A small network was shown many inputs. Here are its activations along a few directions, one row for each input.
Each table varies a few parts of the input and shows all the possible inputs, shuffled.
A made-up example of a description, with smaller parts first: one of 6 places along a line, together with either a single point or one of 9 places around a ring or (one of 3 separate values, together with one of 5 places around a ring).
Shared parts are said once, and a part with two or three values counts as separate values.

Other details of the inputs vary at random and push rows far along two fixed directions, the same in every table; ignore that.

A family of inputs:
row 1: [  2 -18 -58 -28  18  43 -17 -30  29   6 -33  21   9   1]
row 2: [ 12  73  -3  42 -73   5 -57   2 -46  29  24   4 -37  16]
row 3: [-10 -20   3  10  37  16 -10  13  31   1  -3 -28  16  -1]
row 4: [  3   3  58  23  11 -42  10  47  10 -28  28 -35  16 -37]
row 5: [ -8  -2   4   5  -5  17 -15 -19  -3 -16   3   3 -22  20]
row 6: [ 39  72 -33  24 -73   4 -20  11 -68  53   8  -6 -37  14]
row 7: [ 18  73 -30   5 -52 -36 -25   8 -36   6  17   6 -11 -10]
row 8: [-35 -18  30 -18   5 -22  26  -1  15  -5   7  -7  19  -7]
row 9: [ 12  -7 -86 -27  30  43  -6 -71  10   0 -59  31 -10  22]
row 10: [  6   2  13   9   5  19 -14 -10  -9 -14   5  28   2  32]
row 11: [  5 -33 -29  -1  80  37  11 -45  24 -11 -80  10  -9  12]
row 12: [  8 -55  34 -19  21 -13  34  46  12 -11  36  -6  38   4]
row 13: [-21 -32  32   3  39 -13  11  32  30 -30  23 -45  24 -13]
row 14: [ -2 -40  -4 -28  35 -10  17  14  36 -35  18  19  52  -2]
row 15: [-28 -32  41 -12  15 -14  30   9  14  -8  23   9  52   1]
row 16: [ -7  11  46  21 -27 -33  -9  27 -12 -27  29   1 -18 -12]
row 17: [  2 -20  16   7  55  11   6  12  17 -17  -4  -6  37  11]
row 18: [-31 -25  33  -6   6 -28  31  -1   9  -8  -3   5  16 -20]
row 19: [ -1  83 -19  33 -78  -3 -33 -19 -57  64   5   6 -14   5]
row 20: [-32 -38  -6 -23  20  42   7 -33  29  21 -29   9  19   3]
row 21: [ 29 -64 -20 -30  53  33  38 -39  22   0 -61  19 -13  11]
row 22: [-20   6  66   8 -28 -44  -8  50   3 -35  62 -21  -4  -9]
row 23: [ 26  96  -9  50 -34 -19 -30   6 -62  25   3 -12 -32  -5]
row 24: [ 18 -51 -22 -21  37  17  30 -20   7   5 -49  16 -16   9]
row 25: [ 12 -55 -33 -23  28  41  11 -15  23  26 -29   2  -4  21]
row 26: [-29 -20  74  13   1 -33  -7  95  34 -22  74 -64  44 -45]
row 27: [ 10  47 -25  22 -33  36 -36 -30 -28  12 -16  16 -42  33]
row 28: [ 19  80 -46  16 -65 -14 -32   8 -37  18  19   5 -11  -6]
row 29: [ -3 -67   9 -29  25   1  34  17  23 -10  12 -21   9   2]
row 30: [ 17  86 -16  46 -39   2 -36  14 -45  27   4 -25 -19   3]
row 31: [-21 -19  47 -13 -10 -80  22  76  31 -50  86 -23  35 -53]
row 32: [ -1  18  -2  12 -26  38 -41 -11  -8  12  -2   9 -24  15]
row 33: [-43 -36  30 -15   6  -7  29  11  32  -6  20 -15  30  -9]
row 34: [  0 -33 -26 -13  53  51   2 -67  20 -17 -56  38 -37  36]
row 35: [ 51  90 -34  30 -71 -12 -18  -4 -90  56  -1  11 -55   9]
row 36: [ -1 -15 -17  -6  64  26   3 -26  23 -10 -50 -10  -3  17]
row 37: [  9 -45  -7 -13  53  46   7 -65  30 -27 -63  36 -27  23]
row 38: [  1  86  -2  29 -65 -28  -9 -17 -67  41   9  13 -25  -6]
row 39: [ -7 -20  59 -10 -16 -81  23  72  33 -53  73 -21  40 -62]
row 40: [ 20  48 -69   5 -34  14 -38 -25 -17  30 -14  20 -10   6]
row 41: [  5  -8 -32 -12  29  39  20 -90  -1  20 -85  42 -14  15]
row 42: [  7 -39 -59 -31  53  21  14 -52  33 -21 -65  40  -1   2]
row 43: [  2 -50  14 -30  23 -10  32  22  19  -7   5 -15   3   3]
row 44: [-24  31  22  10 -47 -29   3   4 -30  16  32 -14   8 -11]
row 45: [-11 -42  59 -12 -27 -30  12  92  18   0  76 -45  29 -35]
Each input here is: one of 5 separate values, together with either a single point or one of 8 places along a line.
The inputs of row 8 and row 22 match in every part but the choice among 5 separate values. If row 18 is changed in the same way as row 8 into row 22, which row does it become? -> row 16
Which other rows does row 28 become when the place on the line of 8 takes its other values? List them by row number. -> row 1, row 7, row 9, row 31, row 39, row 40, row 42
Which other rows does row 6 become when the place on the line of 8 takes its other values? List them by row number. -> row 21, row 24, row 25, row 29, row 35, row 43, row 45
Which other rows does row 17 become when the choice among 5 separate values takes its other values? List them by row number. -> row 10, row 12, row 14, row 15

A family of inputs:
row 46: [ -61 -102   52  -49   28   -1   59  -12   54  -11    9    9   38   -4]
row 47: [-26 -83  41 -37  53 -25  61 -11  59 -47  -8   0  31 -32]
row 48: [ 13 101   8  43 -84 -50 -44  29 -58 -10  64   1 -22  -5]
row 49: [ 32  95 -28  18 -99 -57 -22  40 -54  32  51 -16   8 -47]
row 50: [  9 -22  48 -12 -45 -81  31 119   2  -4 109 -42  60 -52]
row 51: [ 10  28 -17  36  31  60 -36 -47  -2   7 -56 -13 -26  21]
row 52: [ 16 104  42  66 -61 -14 -52  54 -69  27  39 -55 -36   6]
row 53: [ 28  11 -10  36  35  69 -26 -28 -21  28 -48  -6 -26  46]
row 54: [-68 -91  66  -8  57  50   6  12  72 -13  14 -36  32  18]
row 55: [ 12   7 -33   1   9   4  20 -57 -26  24 -61  35 -36   8]
row 56: [  4 -24  90  13 -39 -62   7 112   3 -35 112 -39  21 -28]
row 57: [ 25  14 -42   2   3  39 -23 -51   0  -6 -41  21 -34  15]
row 58: [  6  20 -20  42  38  56 -35 -34  -9  23 -56 -10 -42  30]
row 59: [ -6  -4 -73 -35 -28  43  -2 -45  -5  60 -27  27  12  18]
row 60: [ 16  19 -38   0  11  34 -34 -43   1 -13 -43  43 -26  21]
row 61: [ 20   4 -45   8  10  35 -21 -37  -7   8 -41  23 -49  24]
row 62: [-34 -76  44 -39  60 -29  51  -3  58 -53 -11  23  39 -25]
row 63: [ 25   3 -86 -18   5  15   3 -29  -6  38 -44  20  -9  -1]
row 64: [-20 -78 -10 -57  55 -18  33  24  76 -38   5   8  64 -32]
row 65: [-44  18 102  46  -7 -62 -14  92  14 -52 101 -65  37 -29]
row 66: [-10  -4 -31  -9 -23  63 -26 -52  -5  30 -24  30 -27  42]
row 67: [ 35  88 -25   7 -94 -54 -15  59 -67  43  50 -25  -3 -25]
row 68: [ 34  -1 -24  -5   6  18  28 -52 -38  30 -54  40 -20  23]
row 69: [-23 -90  43 -49  58 -22  69   8  45 -36  -9  -7  19 -10]
row 70: [-41 -65  58   1  90  22  -3  21  75 -55  -5 -23  33  -3]
row 71: [ 26   4 -39 -10   9  42 -15 -31 -12   3 -41  13 -44  36]
row 72: [ 18 102 -34  17 -89 -70 -20  36 -58  21  62  -2  17 -29]
row 73: [  2  24 -36  -6  12  -4  20 -75 -23  -2 -50  47 -12  16]
The inputs of row 54 and row 66 match in every part but one. If row 53 is changed in the same way as row 54 into row 66, which row does it become? -> row 56
What do these inputs look like to the network? -> one of 4 places along a line, together with either a single point or one of 6 places along a line
A walk changes only the place on the line of 4. It starts at row 51 and steps to row 57. List the rest of the walk in order. -> row 47, row 49
A walk changes only the place on the line of 4. It starts at row 67 and steps to row 69. List the rest of the walk in order. -> row 71, row 52
